These are the activations of a small neural network, seen along a few directions. Each row is one input.
Each table varies a few parts of the input and shows all the possible inputs, shuffled.
A made-up example of a description, with smaller parts first: one of 8 places around a ring, together with either a single point or one of 11 places along a line or (one of 2 separate values, together with one of 6 places along a line).
Shared parts are said once, and a part with two or three values counts as separate values.

Other details of the inputs vary at random and push rows far along three fixed directions, the same in every table; ignore that.

Rows:
row 1: [ 14   1  31  13  44   5  34  30  11  -2  -2 -24  13]
row 2: [  0 -35  19 -47   4 -43  -4   8  24 -19  -1 -25 -18]
row 3: [ 15 -39  23  -7  28 -17  36  24  15  20   4 -49  -7]
row 4: [-19  20 -15 -17 -45  -9 -50 -32  -2 -28   2  47   6]
row 5: [ -9 -32  28 -23 -54  21  19  24   6  38  17   5  29]
row 6: [  3 -29 -26 -24  18 -61 -30 -41  15 -34   0 -24 -56]
row 7: [  7   0  33  11  40   4  29  33  16  -6  -1 -23  10]
row 8: [ 15   4  24  14  42   1  26  20   6  -3   2 -23  12]
row 9: [ -4   4  38 -40  20 -27 -18   8  23 -50  14  -6  11]
row 10: [-21  19 -12 -21 -47 -13 -50 -31  -3 -29   5  48   2]
row 11: [  1 -24  26 -18  32  19  31  42  13  14  -2 -56  -5]
row 12: [ 15  15 -57  52  51 -26 -13 -51 -18 -21  -9  -6 -49]
row 13: [ 23 -14 -32  43  52  22  40   7 -18  47 -21 -59 -31]
row 14: [ -5 -11 -25 -41  20 -32 -38 -25   8 -35  -8 -30 -48]
row 15: [-14  17 -14 -29 -40 -17 -41 -22  -2 -28   2  48   4]
row 16: [ -1  -8 -29  26 -27  53  18   6 -25  62 -17  -6  -2]
row 17: [ -4  21 -43  36 -35  18 -25 -41 -23  12 -11  46  -2]
row 18: [ 16  18 -59  59  37 -19  -7 -47 -19  -7 -21   1 -49]
row 19: [ -8   6  39 -42  16 -31 -15  13  23 -48  16  -5   6]
row 20: [  6  19 -18  53 -14  38  19  -9 -26  37   4  18  23]
row 21: [ 11   4  30   9  41  -5  31  29   8  -3   6 -26   9]
row 22: [ -8 -31  27 -22 -55  20  19  28   7  41   8   8  27]
row 23: [-16  12  33 -44 -47   4 -17  18  12 -15  10  36  42]
row 24: [ -6  19 -40  27 -29  11 -21 -31 -21   8  -6  44  -5]
row 25: [  1  17 -24  56 -22  39  17  -8 -25  43  -5  27  11]
row 26: [  1  16 -27  55 -18  42  16  -8 -30  39   1  27  15]
row 27: [  6  10 -15 -11  40 -49 -27 -23   8 -52  -3  -5 -33]
row 28: [-23 -11  20 -77 -63  14 -23  24   7   6  -1  13  25]
row 29: [ 13   6  20  15  38  -1  26  22   6  -2   2 -21  11]
row 30: [ -9   6  44  -6 -25  37  16  34   3  15  14  17  53]
Description of these inputs: one of 5 places around a ring, together with either one of 2 separate values or one of 4 places along a line.
The inputs of row 12 and row 24 match in every part but the place on the ring of 5. If row 14 is changed in the same way as row 12 into row 24, which row does it become?
> row 16
Change only the place on the line of 4 in row 1. List by row number the other rows that result.
> row 15, row 18, row 23
Change only the place on the ring of 5 in row 19. List by row number the other rows that result.
> row 10, row 18, row 21, row 25
Change only the place on the line of 4 in row 4. List by row number the other rows that result.
> row 10, row 26, row 30
Change only the choice among 2 separate values in row 14. List by row number the other rows that result.
> row 6
